Each row below holds a small network's activations on one input, seen along a few directions.
Each table varies a few parts of the input and shows all the possible inputs, shuffled.
Descriptions start from the smaller parts, as in this example, which fits no table here: ring(5) and (point or (values(2) and line(4)) or line(9)).
Shared parts are said once, and a part with two or three values counts as separate values.
(in the rows, 128 means zero)

Other details of the inputs vary at random and push rows far along two fixed directions, the same in every table; ignore that.

A family of inputs:
row 1: [ 82 162 154 124 144  87 104 115  92 141 168 138]
row 2: [243  98  71 132  86 145 121 145 117 193 138 140]
row 3: [ 61 162 145  97 155  99 117 143 112  99 142 116]
row 4: [240  96  69 130 104 147 126 146 126 159 132 124]
row 5: [228 101  78 127  92 134 142 185 140 194 131 143]
row 6: [131 168 115  92 152  91  79 141  84 168 169 117]
row 7: [224 103  77 128 105 142 157 177 142 164 126 127]
row 8: [114  97 174 163  82 177 157  90 168  60  72 119]
row 9: [245  83  64 146 107 116 127 154 117 204 150 151]
row 10: [ 67 156 147 129 174  92 103 115 100 110 143 127]
row 11: [125 153 116 109 167  71  99 138  81 175 176 127]
row 12: [156  83 131 169  88 154 147 117 144 129 121 146]
row 13: [244  86  60 149 132 131 129 163 118 202 136 140]
row 14: [180  95 106 138  94 137 165 153 149 148 100 131]
row 15: [109  90 169 163  91 172 169  80 164  51  61 109]
row 16: [108  86 165 161  82 175 150  93 166  71  71 120]
row 17: [ 90 160 139 100 155  93 101 112  92 126 140 104]
row 18: [123 173 101  90 179  91 106 174  96 160 154 113]
row 19: [198 104  60 111 127 170 141 120 187 196 139 156]
row 20: [ 95  72 167 180  94 154 164  86 163  67  82 136]
row 21: [ 45 176 172 103 137  99 123 128 108 104 142 129]
row 22: [ 91 172 137 108 159 115  90 118  92 120 144 117]
row 23: [148 102 133 151  94 168 164 142 156 110  86 143]
row 24: [ 91 169 139 107 165 113  87 126  99 122 137 111]
row 25: [ 86 166 138 103 145 113  89 117  94 120 157 114]
row 26: [ 77 163 140 107 174 108 100 113  97 107 126 100]
row 27: [112 179  92  70 181 107 103 110 139 195 179 146]
row 28: [198  88 101 157 107 137 142 135 136 144 135 140]
row 29: [105  89 183 183  88 162 166  95 169  72  89 136]
row 30: [127 182 116  86 156  95 103 180 103 155 177 121]
row 31: [ 38 182 141  91 193 131 118  80 160 124 133 140]
row 32: [ 79 174 143 103 163 106 110 159 115 124 137 121]
row 33: [223  98  74 125  98 146 138 190 143 184 134 138]
row 34: [198  88 105 156 111 139 149 136 135 150 129 133]
row 35: [ 79 177 155 107 144 115  98 109  98 101 154 113]
row 36: [ 89  88 175 159  79 154 185 105 174  59  57 133]
row 37: [ 87  94 180 160  83 167 188 106 181  36  61 127]
row 38: [130 159  97  89 163  95  79 140  82 150 171 108]
row 39: [ 72 157 142 103 160 106 100 111  99 106 138  96]
row 40: [ 85 181 147  98 143 108 118 149 106 114 161 125]
row 41: [ 94  70 172 179  99 156 171  87 163  72  76 129]
row 42: [134 165  96  93 177  97  79 140  80 150 157 111]
row 43: [244  96  65 154 114 140 122 162 117 205 150 154]
row 44: [ 45 166 154 100 158 100 125 138 116  98 135 106]
row 45: [ 99  92 185 188  78 167 171  84 165  66  92 141]
row 46: [ 74 159 149 103 150  94 100 104  95 107 137 111]
row 47: [ 89  92 168 162  99 167 180 112 176  51  48 131]
row 48: [205  87 104 155  98 130 134 143 132 182 134 150]
row 49: [100  77 175 179  90 160 159  97 167  83  87 137]
row 50: [ 76 183 124  79 180 127 116  95 156 142 166 137]
row 51: [204  92  97 160 119 143 129 151 134 173 125 146]
row 52: [ 70 166 148 101 139 112 117 145 110 113 151 126]
Each input here is: values(4) and (point or (values(3) and line(4))).
The inputs of row 18 and row 44 match in every part but the values(4) part. If row 26 is changed in the same way as row 18 into row 44, which row does it become? -> row 39
The inputs of row 23 and row 40 match in every part but the values(4) part. If row 42 is changed in the same way as row 23 into row 40, which row does it become? -> row 4
Which other rows does row 6 become when the line(4) part takes its other values? List them by row number. -> row 2, row 17, row 46
Which other rows does row 43 become when the values(4) part takes its other values? List them by row number. -> row 1, row 12, row 45
Which other rows does row 6 become when the values(3) part takes its other values? List them by row number. -> row 5, row 48

A family of inputs:
row 53: [109 145 154 130 108 134 120 117 121 114 137 127]
row 54: [ 69 113 175 149 114 127 173 125 151  71  85 130]
row 55: [172 117 108 142 133 115 108 132  99 158 143 126]
row 56: [195  80 115 155  65 189 154 115 168 113  97 133]
row 57: [144 141  90 114 153 119 128 129 145 188 163 162]
row 58: [ 33 155 164 117 161 126 135  81 165 106 127 141]
row 59: [119 142 140 124 116 115 119 143 113 138 152 140]
row 60: [164 132  91 114 151 110  94 142  91 168 148 117]
row 61: [123 123 134 138 139  93 123 130 101 138 140 129]
row 62: [159 127 104 121 137 115 129 171 121 152 146 126]
row 63: [124 115 136 146 136 105 120 133 105 137 134 133]
row 64: [175 105  86 125 128 169 152 107 180 168 116 150]
row 65: [130 142 114 111 142 132 119 146 126 118 128 115]
row 66: [ 72 153 165 113 120 140 118 101 131  81 116 116]
row 67: [ 89 182 136  97 169 106  99 141 102 111 144 110]
row 68: [ 74 157 144 113 169 103  90 105  96 103 131 108]
row 69: [ 68 171 128  94 176 117 115 101 144 146 152 138]
row 70: [134 117 123 131 122 148 145 141 141 110 106 120]
row 71: [123 147 129 121 138 118 124 152 116 130 132 121]
row 72: [ 77 173 126  85 184 127 110  92 146 138 148 131]
row 73: [160 131 115 134 132 110 133 173 113 155 145 138]
row 74: [179 102 103 143 128 115 116 145 111 164 134 130]
row 75: [173 123 110 125 104 117 132 153 117 161 155 143]
row 76: [ 79 171 153 107 143  98  99 131 101 122 176 122]
row 77: [113 145 110 110 157 124 128 112 154 164 152 148]
row 78: [132 113 147 149  94 138 142 129 135 117 138 142]
row 79: [143 102 152 157  73 175 155 101 156  93  92 131]
row 80: [108 129 134 128 140 106 115 116 106 124 127 115]
row 81: [ 21 116 204 163 129 141 143  60 140  28  80 110]
row 82: [189 111  97 142 130 127 112 130 104 157 135 125]
row 83: [151 125 105 115 128 120 140 159 129 142 119 122]
row 84: [121 145 116 102 144 116 133 149 121 126 121 112]
row 85: [122  80 156 173  91 156 181 134 167  83  82 141]
row 86: [ 57 138 170 130 133 131 143 122 139  72 105 116]
row 87: [174 123 107 123 104 149 122 136 127 142 141 129]
row 88: [124 147 115 104 147 127 117 151 123 122 119 114]
row 89: [ 83 123 152 125 139 172 152  68 192  96  91 138]
row 90: [132 103 147 164 121 123 130 113 118 118 119 129]
row 91: [101 130 170 151  98 132 138 117 128 103 131 142]
row 92: [160 134  84 104 156 147 127 119 156 181 142 145]
row 93: [121 146 131 111 117 126 111 135 116 136 143 126]
row 94: [197  68 102 166  99 152 139 127 136 142 109 132]
row 95: [158 147  89  95 151 118 112 174 108 164 141 117]
row 96: [ 81 160 136 106 168  89  99 112  87 119 143 107]
row 97: [202  83 120 160  60 189 155 113 163 115  92 136]
row 98: [131  74 153 183  99 142 156 109 139 100 100 139]
row 99: [ 57 112 169 153 121 156 170  76 194  89  93 160]
row 100: [157 139  98 118 165  81  86 152  80 176 184 121]
row 101: [209  78 100 165 101 159 133 115 134 135 101 130]
row 102: [158 129 101 112 137 105 136 172 121 156 136 123]
row 103: [177  94 105 140 102 153 154 159 150 137  92 131]
row 104: [147 119 117 131 128 117 140 172 126 144 125 138]
row 105: [ 19 163 200 121 127 114 119 102 123  70 126 121]
row 106: [186  74 123 162  59 180 160 122 166 121 100 138]
row 107: [125 124 130 132 141  96 118 126 105 136 136 119]
row 108: [ 82 125 171 147 115 152 157 112 151  65  78 118]
row 109: [146 100 122 148 123 144 123 106 128 108 111 120]
row 110: [174 124 108 118 106 120 127 149 122 160 151 133]
row 111: [110 147 113 104 158 134 125 108 157 158 142 143]
row 112: [107 140 130 115 151 108 108 107 105 113 126 107]
row 113: [175 128 102 112 105 127 124 145 120 159 146 130]
row 114: [166 140 101 102 117 126 119 139 115 154 149 122]
row 115: [154 162 101 116 176  64  78 160  53 193 203 132]
row 116: [ 83 130 149 134 143 113 111 111 108 111 120 116]
row 117: [159 129 112 118 106 148 121 137 126 143 130 128]
row 118: [ 84 178 158 110 141  96  97 130  94 127 173 124]
row 119: [ 86 180 140  84 146 107  99 118 102 113 155 112]
row 120: [132 118 141 146 117 131 150 146 138 115 111 128]
row 121: [187  80 105 144  90 171 173 137 170 111  69 124]
row 122: [117 138 127 117 142 110 128 162 122 133 127 123]
The inputs of row 53 and row 97 match in every part but one. If row 93 is changed in the same way as row 53 into row 97, which row does it become? -> row 66
The inputs of row 85 and row 70 match in every part but one. If row 59 is changed in the same way as row 85 into row 70, which row does it become? -> row 117
What do these inputs look like to the network? -> line(5) and (values(2) or (values(3) and line(4)))
Which other rows does row 92 become when the values(2) part takes its other values? List them by row number. -> row 64
Which other rows does row 117 become when the values(3) part takes its other values? List them by row number. -> row 60, row 95
Which other rows does row 95 become when the line(5) part takes its other values? List them by row number. -> row 88, row 103, row 104, row 122
